z_867: [ 32 -93  34 -21   7  43  28 -29  44  61  19 -44  50  11 -22 -64 -35  12
  58 -32 -15  22 -17 -35  -6  -7  -9   7   9 -41 -30 -75  -5  29  68 -19
 -38  11  -7  28  -3 -12 -32  38   5  26 103  46  47 -29 -30  66  -7]
z_984: [-34  12  58 -32 -57  33 -82  49 -66  47  10 -39  35 -60  50  10 -29   3
   6  18  25 -14 -24  12 -44   0  43  20 -22  26  14 -94 -24   8  53 -14
  25  -4  12  10  57  -4 -52  -7  -3   0 -50 -23  25 -30  38  13 -17]
z_824: [ 32 -93  34 -21   7  43  28 -29  44  61  19 -44  50  11 -22 -64 -35  12
  58 -32 -15  22 -17 -35  -6  -7  -9   7   9 -41 -30 -75  -5  68  29 -19
 -38  11  -7  28  -3 -12 -32  38   5  26 -18  -6 -54  -1 -66  34 -29]
asked: [ 32 -93  34 -21   7  43  28 -29  44  61  19 -44  50  11 -22 -64 -35  12
  58 -32 -15  22 -17 -35  -6  -7  -9   7   9 -41 -30 -75  -5  68  29 -19
 -38  11  -7  28  -3 -12 -32  38   5  26 -18  -6 -54  -1 -66  34 -29] | z_824
back: [ 35 -39  10  47 -66  49 -82  33 -57] | z_984

z_741: [ -58  -58  -41  -42 -107   75   94  -76   46  -42   34   85 -111  -41
   47   62  -96 -103   28  -97  -94  -49  -43   54  -50   41   43]
z_28: [ -75   95  -56  -58   68  -54  -43   86   -5  -34    9  -16   88  -68
  -33  -57   76  109  -82   93   73  -42 -116  -56  -31   47  -36]
z_181: [ 68 -43 -54 -75  -5  95 -58  86 -56 -44  30 112 -17 -49  55  66 -32 -38
 -25 -40 -48 -23 -75  22 -65  -6  31]
back: [ -5  86 -43 -54  68 -58 -56  95 -75] | z_28
back: [-58 -56] | z_28
back: [-48 -40 -25 -38 -32  66  55 -49 -17] | z_181
back: [ 66  55 -49 -17 112  30] | z_181

z_968: [ 31  39 -32 -56  29  39  17  33  26  35  55 -11]
z_792: [-81  67  -6  49 -63 -81  83 -69 -59  55  90  -3]
z_715: [ 39  29 -56 -32  39  31  17  33  26  35  55 -11]
back: [ -6  67 -81] | z_792
back: [-81 -63  49  -6  67 -81] | z_792
back: [ 17  39  29 -56 -32  39  31] | z_968
asked: [ 39  29 -56 -32  39  31  17  33  26  35  55 -11] | z_715
back: [-11  55  35  26  33  17  39  29 -56 -32] | z_968
back: [ 26  33  17  31  39 -32 -56] | z_715

z_115: [  4  -6   6  39  21   6   0  23 -35]
z_397: [-25   4  -8  21  39   6  24 -23 -12]
z_767: [-24   4   6 -20  35 -66  38  80   3]
back: [-8  4] | z_397
asked: [-25   4  -8  21  39   6  24 -23 -12] | z_397
back: [-12 -23] | z_397
back: [-23  24   6  39  21] | z_397

z_893: [  44 -108  -57  -51]
z_271: [  78 -115  -69  -28]
z_154: [  54 -113  -61  -48]
z_899: [  69 -117  -66  -38]
z_898: [  49 -111  -59  -50]
z_751: [  74 -116  -68  -33]
z_868: [-69 -30 -63 -45]
z_95: [  64 -116  -65  -42]
z_691: [  82 -113  -69  -22]
back: [ -66 -117] | z_899
back: [-42 -65] | z_95
back: [-28 -69] | z_271
back: [-38 -66] | z_899

z_757: [ 20 -19  50   6  -8 -41 -29 -35   3 -56 -78  42 -41  17 -22 -61  75  12
  28  11  17  40 -89 -83 -30   6  -8   1  64 -74  33 -28  17 -12   4 -36
   6  -4 -19  43 -54 -22  16  38 -52   4  -4  70   4 -42 -28 -15 -77  35
  -2]
z_949: [ 23 -30  21   6  -8 -41 -28  45  -1  75  -3 -30  29   9   6 -61  75  12
  28  11  17  40 -89 -83 -30   6  -8   1  64 -74  33 -28  17 -12   4 -36
   6  -4 -19  43 -54  47  16  38 -52   4  -4  70   4 -42 -28 -15 -77  35
  -2]
z_810: [  28  -26  -16   54   17   30    6   -1   -3  -28   29  -30    9   75
   45  -46  -59  -29   -5  -20  -38   28  -43   -4  -45  -33    3   -7
  -13    5   -5   22  -13   -2  -31   30   18  -64 -119   47   -4  -20
  -33   14    9   -2    3  -65  -38  -35  -39   23  -30   20    0]
back: [ 20 -30  23] | z_810
back: [-20  -5 -29 -59 -46  45  75   9 -30  29 -28  -3] | z_810
asked: [ 20 -19  50   6  -8 -41 -29 -35   3 -56 -78  42 -41  17 -22 -61  75  12
  28  11  17  40 -89 -83 -30   6  -8   1  64 -74  33 -28  17 -12   4 -36
   6  -4 -19  43 -54 -22  16  38 -52   4  -4  70   4 -42 -28 -15 -77  35
  -2] | z_757
back: [ 45  75   9 -30  29 -28  -3  -1   6] | z_810
back: [ 75  -1  45 -28 -41  -8   6] | z_949
back: [ 45 -28 -41  -8   6  21] | z_949
back: [ 16 -22 -54  43 -19  -4   6 -36   4 -12  17] | z_757

z_296: [ 81  36  31  35  99  96  98 -65]
z_295: [-79  87  79  81  36  30  35   3]
z_830: [ 36 -60  59  81  36 -53  35   3]
z_637: [ 27  33  29 -79  87  76  79  87]
asked: [ 27  33  29 -79  87  76  79  87] | z_637
asked: [ 81  36  31  35  99  96  98 -65] | z_296
back: [35 30 36 81] | z_295
back: [35 30 36 81 79 87] | z_295
back: [ 76  87 -79] | z_637
back: [30 36] | z_295

z_682: [-54 -63 118 -11]
z_105: [-23 -42 115  63]
z_773: [ -7 115 -67  60]
z_881: [-54 -63 -98 -11]
z_969: [-63 -54 -16  43]
z_807: [92 19 16 34]
z_908: [118 -67  41  43]
asked: [-54 -63 -98 -11] | z_881
back: [-67 115] | z_773
back: [118 -63] | z_682
back: [19 92] | z_807
back: [-11 118] | z_682

z_370: [ 51   0 -34  45  31 -50 -46]
z_920: [-36  -3  -1 -71 -51  36  88]
z_711: [-31  17  75  -5 -50  31  44]
z_518: [ 23  19   5  71  17  -7 -57]
z_679: [ 17  28 -53  38  68 -32 -54]
z_413: [-42  49  53  22 -12  54  10]
z_740: [-31  17  75  -5 -57  36  88]
back: [-51 -71  -1  -3 -36] | z_920
asked: [-31  17  75  -5 -50  31  44] | z_711
asked: [ 51   0 -34  45  31 -50 -46] | z_370
back: [10 54] | z_413

z_798: [-42 -25  -1  63  14  11   4 -11   8 -75  19 -36  -4 -62  46 -19  23  29
   4  -8 -33   6]
z_806: [ 43 -38  18 -10  79  30 -10  53  30  31 -49  -4  17   6   5  -4   5   7
 -18 -15  41  16]
z_85: [ 33 -20   4   4  69  46 -14  40  22  29 -41  -1   1  22 -21 -19  13  12
  -5  19  55  13]
z_853: [ 43 -38  18 -10  79  30 -10  53  30  31 -49  -4  17   6   5  -4  -9  16
  10 -11  77  -3]
z_217: [ 33 -20   4   4  69  46 -14  40  22  29 -41  -1   1   6 -18  -9  31  20
  11  49  72  -3]
z_247: [-27 -21  -8  61   4  13   9 -20  13 -65  14 -17  -5 -39  40 -22  20  28
  11 -16   5   2]
z_399: [  17  -76  -56  -33  119   22  -77   63 -108  -55   18  -98 -105   59
    0  -25   46  102  -87  -65    6   28]
back: [-33 -56 -76  17] | z_399
back: [-17  14 -65  13 -20   9  13   4  61  -8] | z_247

z_99: [ 22  55 -45 -20  -6  -9 -48  13  -4 -20 -33 -52 -37 -19  14  39   8  31
 -11   6 -17  62 -24   7   6]
z_605: [ -3  18 -23 -15  19 -30 -21   7   9   7  -6  -5 -16 -16   1  28  -8   1
  11   8   4  18 -11  11 -16]
z_118: [  0  48 -28  -5  15 -13  29 -11   8 -11  39 -45  -4 -33 -25  30  25  28
   9  10 -21   7  21 -65   8]
z_110: [ 43   3 -63   0   1 -44 -25 -31  13  48 -43  65 -29  -4  17   4 -21 -66
  21  -3  -6   0  10  36 -19]
z_646: [ 47  45 -63   1 -52 -25  -2 -69 -32 -52 -41  59  -1  14  62  20  58 -84
  41  20 -10  10  26 -60 -12]
z_203: [ 31  13  32   9  -8  60  38  18 -27  -6 -32  31  -6   1  36 -71  40  69
   3 -28 -19 -14  32  20   1]
z_929: [-12  17  -8 -17 -37  25  37 -46 -17 -11 -49  26 -16   4  74 -92  46  35
  66   5  33  -2 -51   4 -35]
z_720: [ -2  17  11 -21  22 -35 -39  24  -9 -12 -50  26 -18  -4  38  26  14   3
  23   5  18  23 -10  26 -48]
z_55: [  45   28    8   21   40   18   52   -8   17   58  -35    3  -44  -40
    3 -101   36   87   28  -39  -38  -19   56   -1  -22]
z_793: [  6  -9  34  22  26 -32 -53  12   6 -26 -47 -11 -14   6  13 -14  10  -5
   3  -5  -8  29  17  10 -28]
back: [ 3 69] | z_203
back: [-1 56] | z_55
back: [-44   3 -35  58  17  -8  52  18  40  21] | z_55
back: [-19 -28   3] | z_203

z_939: [ -1 -27 -68 -15  16 -17 -83]
z_494: [ -6   9  18  11  17 -11  36]
z_259: [-22 -17 -50 -57 -27  31  28]
z_766: [ 14 -39  34   8  -3  31  80]
z_488: [ -6  18   9  11 -22 -13  72]
back: [-57 -50] | z_259
back: [-27 -57 -50] | z_259
back: [11 18  9 -6] | z_494
back: [-27 -57 -50 -17 -22] | z_259

z_587: [ 16   4   9 -31  65  -6 -51  -2  -2  26   1 -63  15  18   6 -46 -77  20
  44 -59 -49  56 -29  16  62  70  36 -22 -43 -49  17  14   0  53 -20 -20
  14  -8 -50 -17 -22  28  10]
z_418: [   4  -74   35   -5  -55   44   48   64  -25  -38  -37   74  -23    3
   -7   81   73  -33  -58   31   -4  -57   47   16 -104  -39  -81    0
    8   76  -46   15   -1  -46  -12  -39  -38   -3   54  -21  -22  -24
   28]
z_102: [  47   16 -104  -40  -81    0    8   26    2  -38  -23   81   -9  -26
   19   45   70  -34  -93   62    7  -61   23  -49 -104  -72  -81   -4
   12   47  -14  -27    9  -68  -26   -5  -41   23   28  -26   20  -11
   12]
z_3: [-49 -32   2  -3 -84  18  31  26   2 -38 -23  81  -9 -26  19  45  70 -34
 -93  62   7 -61  23 -49 -85 -72 -81  -4  12  47 -14 -27   9 -68 -26  -5
 -41  23  28 -26  20 -11  12]
asked: [-49 -32   2  -3 -84  18  31  26   2 -38 -23  81  -9 -26  19  45  70 -34
 -93  62   7 -61  23 -49 -85 -72 -81  -4  12  47 -14 -27   9 -68 -26  -5
 -41  23  28 -26  20 -11  12] | z_3
back: [ 47 -57  -4  31 -58 -33  73  81] | z_418
back: [-104   16   47  -57] | z_418
back: [   8    0  -81  -39 -104   16   47] | z_418

z_427: [ 53 -71  17  85 -64 104 -30 -89 -25]
z_533: [ 49 -34 -40  41 -64 104 -30 -89 -25]
z_858: [-103   21   81    1   66  -64   55  -53  -30]
z_311: [-34 -40  41 -61 104 -30 -35  38  59]
back: [-61  41 -40 -34] | z_311
back: [-64  41 -40 -34  49] | z_533
back: [-53  55 -64  66] | z_858
back: [ 17 -71  53] | z_427
back: [-30 104 -64  41 -40 -34] | z_533
back: [  21 -103] | z_858

